A small network was shown many inputs. Here are its activations along a few directions, one row for each input.
Each table varies a few parts of the input and shows all the possible inputs, shuffled.
Descriptions start from the smaller parts, as in this example, which fits no table here: one of 6 places along a line, together with either a single point or one of 9 places along a line or (one of 2 separate values, together with one of 5 places around a ring).
Shared parts are said once, and a part with two or three values counts as separate values.

Other details of the inputs shift rows strongly along three fixed directions, in all tables alike. That doesn't count.

Rows:
r1: [-29 -23  11  -4 -47   5 -19 -30   6  -7  13   3 -24  16]
r2: [  1 -36 -28  -9 -11  24  26 -14  33  29 -16 -15 -10  16]
r3: [-31  18  10   1  21 -25 -11  -8 -29 -14  -6  25  27   7]
r4: [-12  26 -12   7  50 -28   6  20 -19   0 -15  13  29   0]
r5: [ 11 -13 -18  -2 -24   3  -2   3  21   9  -4 -14 -24  15]
r6: [ 39  19 -10 -10  10  16  26  16  12   2 -10 -12  -2  23]
r7: [ 57  33  16 -15  27  16  21  22   7 -11   9 -10   0   4]
r8: [  1 -36 -30  -4  14  -7  18  -3  15  28  -6   0   9 -24]
r9: [ 54  41  14   0  28  25  20  34   8  -7   0 -24  -2   5]
r10: [-20  10  28  -4 -37   8 -27 -17  -4 -19   6  -4  -9  20]
r11: [ 24 -32 -27  -8   3   7  13   5  35  34 -14 -23  -5   0]
r12: [ 31  45  19  -5  -1   4  -8  18  -5 -21   2 -11  -8  21]
r13: [ 72  39   8  -4  14  23  25  33   0 -10  -6 -14  -2   0]
r14: [ 25  12   4   0 -16   9   5   6  -5 -12   0   2  -6   5]
r15: [ 47  45   1   3  16  24  29  35   5 -15   1 -16 -15  18]
r16: [-12 -39  -4  -3 -27  13   2 -26  14  17   2   1  -4 -12]
r17: [-28 -17   6   1 -51   7 -20 -24   4  -5   3  -2 -20  18]
r18: [  0  35  15   8  54  -7  16  15 -30 -13  11  24  31 -25]
r19: [ -7 -38 -29  -9  16  -9  13  -8  19  33 -11  -5  11 -11]
r20: [-17 -21  13 -14 -43  -4 -25 -29   8  -4   7  -1 -15  19]
r21: [-43  20  14   8  26 -26 -20   4 -23 -13   2  15  20  -2]
r22: [  0   1  35  -9 -35  -4 -32 -19  -7 -23  22   4  -9 -11]
r23: [ 23 -34 -31   3  -9  25  25   2  29  37 -18 -24  -9  -9]
r24: [-47  -4   1  14  17 -22 -16 -11 -21   9 -16   9  30 -12]
r25: [-53  -7  -5   7  21 -24  -3 -12 -21  -1   4  26  14  -5]
r26: [-26 -32 -43  10  11  -7  20   1  16  31 -19  -2   0  -1]
r27: [ 24  30  25   1  -1  18   9   8 -11 -27  21   8  -8   1]
r28: [ 33  35  27  -8  -2  10  -5   9  -9 -20   0  -6   5  11]
r29: [ 15 -29 -40  -3  -1   2  21  10  32  27  -9 -15 -17  10]
r30: [ -5 -23  -2 -13 -20  16   1 -16  25  11   6 -13 -21  14]
r31: [ 34  29  23  -5  -1   6   2  10  -8 -31  23   4 -12  -2]
r32: [-16 -22   8 -11 -44  -6 -25 -25   7  -9  16   0 -27  15]
r33: [-13 -37  -7  -2 -21   9  -5 -18  17  20  10  -6 -10 -18]
r34: [ 28  15  -4  -8  23  18  20  23  19   2   5 -17 -12  10]
r35: [  1   1  32  -6 -39   3 -29 -20 -11 -21   8   6  -4  -4]
r36: [-24  14   7  14  17 -32 -21   8 -29 -17   6  23  16 -16]
r37: [ 29  36  29   7   3  14  -8  20 -10 -20  12  -9  -4  -7]
r38: [-10 -14  14  -4 -43  -5 -38 -21   5   3  -6 -13  -9   6]
r39: [-14 -34 -38  12  15  -2  20   4  14  30  -9   0   2 -16]
r40: [-15   1  31   1 -36   6 -27 -19  -8 -23  28   7 -19  -4]
r41: [ 43  37   5  -3  16  30  34  22   3 -17   6  -5 -12  21]
r42: [ 12   9   8 -14   0  -1  -5   5   6  -9  12  -7 -12  13]
r43: [  1  10  32  -4 -34  -4 -45  -8  -2 -15   6 -12 -10   6]
r44: [ -1 -15  -9  -5 -27  18   2 -11  23  13 -10 -21 -16  19]
r45: [-11 -23  17 -10 -38  -6 -42 -20  12  -1  10 -12 -14   0]
r46: [-46  18  16   2  28 -24 -16  -3 -26 -13  10  20  18  -4]
r47: [  4  10   6  -4  -1   9   4   7   4 -11  18  -3 -20   8]
r48: [ -1  15  -5  11  49 -26   5  22 -22   1  -6  17  32 -26]
r49: [-14 -34 -39  12   2   4  24  -6   8  31 -21   2   5  -9]
r50: [-23 -22  20  -1 -38   1 -39 -20  13   4   8 -15 -13   0]
r51: [-32 -12  -2   7  19 -33 -19  -5 -20   1   1  19  25 -29]
r52: [-21   4  34  -9 -36   6 -28 -23  -3 -21  16   2 -15  18]
r53: [-32 -13 -25   9  36 -30   5  -5 -17  25 -32  15  42 -13]
r54: [-15   2  39  -4 -30   2 -45 -14   0 -16  21 -10 -13  -1]
r55: [-37  18  17  13  21 -19 -16  -6 -32  -7 -10  14  33  -8]
r56: [ -9 -35  -8   5 -19   6  -9  -9  17  21   2 -11  -8 -15]
r57: [-17  13  22   4 -40   4 -26 -12  -7 -22   8  -2 -19  18]
r58: [ -9   5  31 -16 -32  -5 -34 -18  -2 -22  19  -1 -18  18]
r59: [ 33  10   3  -9  22  21  21  15  17   7   8 -16  -5  -2]
r60: [ -2 -34 -39   4  16 -11  17   4  13  23  -7   2   2 -17]
r61: [ 28 -30 -39   0 -14  14  28   3  24  28 -20 -13 -13   1]
r62: [-40  -9 -38  14  32 -35  13  -1 -20  18 -26  24  30  -2]
r63: [-37  17   7  22  14 -22 -13   1 -36 -13  -2  22  20 -15]
r64: [ -5   5  25  -8 -38  -4 -23 -16  -7 -27  19   7 -20  20]
r65: [ 55  36   2  -8  13  20  30  24   3 -18   4  -5 -12  24]
r66: [ 27 -28 -40   2 -10  10  26   8  25  29 -20 -14 -14  -2]
r67: [  2  49  -3  12  44 -24  11  29 -32 -17  -8  18  22   4]
r68: [  1  45  -2   8  43 -19  18  23 -34 -19  -7  24  27   8]
r69: [-43  17   9  11  24 -26 -16   5 -28 -19  11  22  11  -6]
r70: [-35  11  17  13  25 -23 -22   0 -30 -12  12  21  25 -29]
r71: [-11 -40 -27   3   3  12  24 -16  11  32 -17   4  13 -16]
r72: [-39 -18 -29  18  43 -23  13   4 -14  16  -4  22  25 -28]
r73: [ 30  17 -10   1  17  17  26  29  17  -1   5 -14 -17  11]
r74: [  1   1  34  -9 -38  -2 -28 -20  -9 -23  16   7  -5  -7]
r75: [-12  18   4   4  52  -9  20   5 -21   0  -6  21  38 -12]
r76: [ 56  37   1  -8  22  12  20  38   7 -20  14 -12 -19  15]
r77: [-19   0  41  -8 -32   4 -36 -25  -2 -15  20  -1 -10   1]
r78: [-43  -6 -11   3  21 -36  -9  -5 -21  -4   4  24  14  -5]
r79: [ -2 -35 -36   2   3  -1  27  -9   9  23 -18   9   7  -7]
r80: [ 20 -17 -14   2 -27   7  -2   3  18   8  -3 -13 -22   0]
r81: [ 31 -33 -30  -7 -14  19  28  -1  26  30 -21 -14  -3  -5]
r82: [ 27 -36 -32  -7 -10  14  34  -5  27  21  -6  -5 -12  -1]
r83: [ 27  38  22  10   0  13  -2  22  -9 -25  14  -5 -13  -1]
r84: [ -1  20  -7  12  42 -22   8  18 -29   2 -18  17  34 -22]
r85: [-14 -31 -38  -3  17 -15  10   2  20  32 -18  -5   7   3]
r86: [-13 -32 -15   5 -32  14   4 -17  10  14  -6  -2  -9   0]
r87: [ 19  45  23   0   3  12  -3  17  -4 -23   4 -13  -7  17]
r88: [ 22 -38 -23 -15  -7  13  24 -12  32  30 -13 -13  -2   3]
r89: [ 41  21 -11  -7  11  14  22  19  13   4 -12 -16  -5  21]
r90: [  6   7  31   0 -39  -3 -42  -5  -7 -18  10  -6 -13  -6]
r91: [ -6  15 -12   8  49 -25  17  17 -24  -8   5  24  24 -22]
r92: [ 62  38  11   2  17  34  29  30   0  -9  -1 -16  -3  -1]
r93: [-12 -32 -16 -11 -16  -6 -13 -10  22  16  -1 -11 -14   9]
r94: [-41 -20 -18   8  36 -13  15 -15 -12  23 -23  19  40 -14]
r95: [ 19  43  25  -1   6  11  -6  20  -2 -23   7 -13  -9  15]
r96: [ -6 -37 -28  -6   7  -2  17 -16  14  32 -24   0  17  -3]
r97: [-45 -10   0  14   9 -15  -8 -14 -28   5 -11  24  33 -20]
r98: [-26 -21  18  -2 -45   9 -28 -30   5   2  -2  -8  -4   7]
r99: [ 38  12  -7   0  17  24  30  21  12  -1  16  -8 -15  -6]
r100: [-15   1  27   4 -40  11 -24 -21 -12 -22  15   9 -13   2]
Each input here is: one of 2 separate values, together with one of 5 places around a ring, together with one of 10 places around a ring.
Changing only the choice among 2 separate values turns r85 into r21. The same change can be made to r51. Which row results?
> r70
Changing only the choice among 2 separate values turns r29 into r73. The same change can be made to r80. Which row results?
> r83
Changing only the choice among 2 separate values turns r5 into r26. The same change can be made to r74. Which row results?
> r16
Change only the choice among 2 separate values in r3. List by row number the other rows that result.
> r2
Change only the place on the ring of 5 in r32. List by row number the other rows that result.
> r7, r22, r31, r58
Change only the place on the ring of 5 in r82. List by row number the other rows that result.
> r20, r64, r74, r88

Rows:
r101: [ 29  55  31   0  -1  18 -10  27   7 -29  11 -24 -15  18]
r102: [ 34   9 -25   8  57  17  49  24   3  23 -29   1  19  14]
r103: [-10 -14 -29   7  44  -8  27  11 -15  28 -14  17  38 -32]
r104: [ -9  37 -14  -5  54 -17  26  13 -35  -8 -12  24  33   3]
r105: [-13  41  -6  13  44 -28  14  23 -31  -5   1  14   6   2]
r106: [  4 -45 -22   0   4  11  26  -5  20  43 -12   2  11 -18]
r107: [  1 -50 -49  -1   6  16  37 -19  34  59 -28 -13 -10  17]
r108: [-56 -34  -8  10  38 -39  -7 -18 -25  24 -14  29  43 -37]
r109: [-10 -26  40  -4 -82  21 -60 -26  22 -11   9 -21 -42  30]
r110: [-80 -20  30  16 -21 -23 -43 -35 -30 -35  37  41   5 -11]
r111: [ -3 -57 -53 -15   3   7  42 -23  38  54 -30  -5  -4  15]
r112: [ -6 -41 -54  -5   2 -12  26  10  32  31 -19  -9 -13   0]
r113: [ 23  58  27  -3   5  16  -4  12 -27 -27  11  -3  -9  22]
r114: [-15  13 -40   9  72 -20  54  14 -15  14 -44  22  58  -9]
r115: [ 12  -4 -20   4  65  19  64  23   6   7   5  17  11  -9]
r116: [ 16  39  32  -2  10  29  10  18 -18 -48  36  10 -13   0]
r117: [ 29   2 -29  -3  64   2  48  36  14  15 -28   5  25   7]
r118: [-20  54  29  13  32 -30 -22   9 -40 -29  24  17  13  14]
r119: [-64 -26 -15  15  33 -38   1 -17 -25  25 -19  25  52 -43]
r120: [ 39  56  24   6  -6  10   8  18 -18 -28  11  -8 -26  21]
r121: [  8 -29 -34   7   4   4  22   0  15  33 -11   5   3 -27]
r122: [  6 -35 -22 -20 -55  22  14 -33  45  22 -15 -29 -29  22]
r123: [ 20 -18  22  -3 -57  21 -26 -16  15  -1  23  -7 -19  -2]
r124: [  2 -38 -13 -12 -38  23  -3 -22  44  36   0 -29 -43  28]
r125: [  2   0 -30   8  57  21  70  19  11   6  -2   7  17 -16]
r126: [ 10 -47  -6 -19 -84  30 -14 -21  61   9 -12 -40 -38  23]
r127: [ 41  47  25  10  -9  12  -7  35  -8 -34   7 -10 -23  17]
r128: [-85   0  44  11 -20 -39 -79 -27 -31 -21  12  22   6   5]
r129: [ 54  18  10  -2  18  12   9  16   4  -9  15 -11  -3 -10]
r130: [-51 -34 -10   8  42 -41  -8 -19 -20  21 -15  22  38 -37]
r131: [-82 -26 -36  19  23 -35   6 -34 -19  35 -34  19  38  -8]
r132: [-64 -31 -39  18  35 -29  -3   0 -21  26 -31  21  41 -11]
r133: [-21  20  -5  19  47  -8  28  16 -27 -26  16  38  11 -21]
r134: [-53 -17  13   8  -6 -28 -27 -26 -21   3  -3  13  27 -33]
r135: [ 13 -31 -35   1  13  -4  17  -4  19  26 -12  -8  -4 -29]
r136: [ 37   4 -35  15  53   7  42  39  11  17 -15  -7  17  12]
r137: [ -6 -27 -18  -9 -48  21  -2 -24  44  30  -4 -37 -37  21]
r138: [ -5 -49  -6 -16 -66   4 -32 -21  43   6  14 -24 -38  24]
r139: [ 41  44  36 -17   3  15  -9  26  11 -33  17 -12 -21  25]
r140: [-19  -6  20 -14 -56   2 -37 -16  26 -15   7 -20 -24  15]
r141: [ 14  36  45   1  22  -5 -11  11 -29 -24  16  14  17 -16]
r142: [  1 -52 -52   6   6   3  19   5  42  46 -12 -22 -10  12]
r143: [ 47  43  39  -8   2  16  -5  14  -1 -31  16 -23  -8 -13]
r144: [ 19  53  26  -2  11  11 -18  32 -14 -31  16 -10 -10  15]
r145: [ 25  20 -41  -6  50 -12  57  33   5  14 -10   1  -1   4]
r146: [ 50  45  31   1  -5  16  -6  20  -9 -28  21  -1 -14 -14]
r147: [ 43  26  18  -2   4  25  21  19   6  -4   6 -13   4 -13]
r148: [-65 -13  31   6 -48 -38 -64 -43 -35 -31   8  31  14  13]
r149: [ 11  48  29  13  13  -6 -10  17 -33 -26  16  27  16 -23]
r150: [ 27  46  27 -11   2  10 -11  29 -14 -43   7   0   2  16]
r151: [ 39  38  48  -6  14   7 -10  13 -15 -29  19  -4  -2 -10]
r152: [ 37  43  37  -5   4  15 -10  19 -22 -28  21  -2   2 -12]
r153: [ 45  50  26  10 -12  16   2  23 -16 -33   3  -6 -21  20]
r154: [-59 -10 -11   1  -2 -20 -23 -18 -16  14  -1   7   2   5]
r155: [-45 -23  11  11  -6 -30 -36 -26 -24   2   9  25  24 -26]
r156: [-41   5  30  10 -20 -32 -54 -24 -32 -25  14  22   4 -30]
r157: [ 42  18  11  -7  10  19   8  17  -4  -7   9 -11  -1 -14]
r158: [ 49  27  -2   3  13  19  27  14   4  -1   7 -14 -13  28]
r159: [ 20 -10  19  -8 -48  28 -16  -6   8   0  16 -10 -16  -7]
r160: [-14 -19 -49   9  36 -27  32  21   1  17 -31  16  21  -9]
r161: [-61 -19  14  16  -2 -37 -40 -26 -35   0   8  37  34 -29]
r162: [ -2 -29  -6 -14 -76   3 -11 -32  22   3   2 -14 -46  21]
r163: [-20  34   3  19  36 -11  11   6 -31  -9 -24  14  37   1]
r164: [-70  -8  18  16  -3 -32 -28 -23 -35   2  -1  31  43 -35]
r165: [ 43  27  -5 -14  16   5  24  20  14  -7  16 -11 -13  25]
r166: [ -9  -6  15 -23 -70  13 -26 -29  32  -6  12 -27 -40  25]
r167: [  4 -44 -16 -27 -42  16   1 -25  49  30   0 -23 -39  27]
r168: [ 40  27   3   4   4  28  18  27  20  -6 -12 -27  -6  16]
r169: [ 24 -39  -6  -6 -33  15  -8 -16  28  18   9 -17 -18  -9]
r170: [ 15 -37   5  -7 -42   8 -27 -25  24   5  14 -21 -25  -8]
r171: [ 47  45  25 -11  -7   9   6   9  -5 -33  21  -4 -14  31]
r172: [ 10 -41 -27 -25 -42  22  -3  -2  47  19  -3 -30 -34  18]
r173: [ 37   0 -40   1  54  -1  48  38  14  11 -17   2  23  10]
r174: [  1 -62 -50 -10  -1  11  36 -18  37  47 -37  -3   3  13]
r175: [ 16  12 -45 -16  54   1  50  26   8  22 -13  -1  10   7]
r176: [-42   4  30  11 -22 -30 -54 -24 -34 -23  14  25   6 -30]
r177: [ -5 -36 -49   8   3  -4  21  13  29  36 -18 -16 -18   2]
r178: [-58 -22  -8   9 -24 -38 -23 -26 -25  -6 -17  30  12  -3]
r179: [ 15 -34 -26 -17 -36  24  11 -12  25  15 -19 -14 -14  19]
r180: [-64  -9  33  19 -44 -30 -67 -39 -38 -24   8  24  10  14]
r181: [ 51  37  48  -7  -2  24  -1  18  -6 -23  21  -4  -8  -4]
r182: [ 26 -32   3 -15 -45  26 -14 -15  25  10   9 -30 -29  -9]
r183: [  9  40  40   1  13  -6 -14   7 -24 -29  11   0  14 -23]
r184: [  5  14  23  -5   1  -4 -25  -2 -18 -20  13  -4   3 -20]
r185: [ -5  15  15   4 -18  11 -19  -4 -21 -15  -4   1  -1  16]
What do these inputs look like to the network?
> one of 5 separate values, together with either a single point or one of 6 places along a line or (one of 2 separate values, together with one of 5 places around a ring)
Changing only the choice among 5 separate values turns r145 into r167. The same change can be made to r149. Which row results?
> r106
Changing only the choice among 5 separate values turns r101 into r144. The same change can be made to r119. Which row results?
> r152
Change only the choice among 2 separate values in r140. List by row number the other rows that result.
> r101
Change only the choice among 2 separate values in r128. List by row number the other rows that result.
> r139
Change only the place on the line of 6 in r164. List by row number the other rows that result.
> r119, r134, r143, r147, r183
Change only the place on the line of 6 in r161. List by row number the other rows that result.
> r123, r129, r155, r169, r170
Change only the place on the ring of 5 in r113. List by row number the other rows that result.
> r132, r144, r154, r185
Change only the choice among 5 separate values in r126. List by row number the other rows that result.
> r117, r150, r160, r173
Change only the place on the ring of 5 in r158. List by row number the other rows that result.
> r118, r136, r142, r180
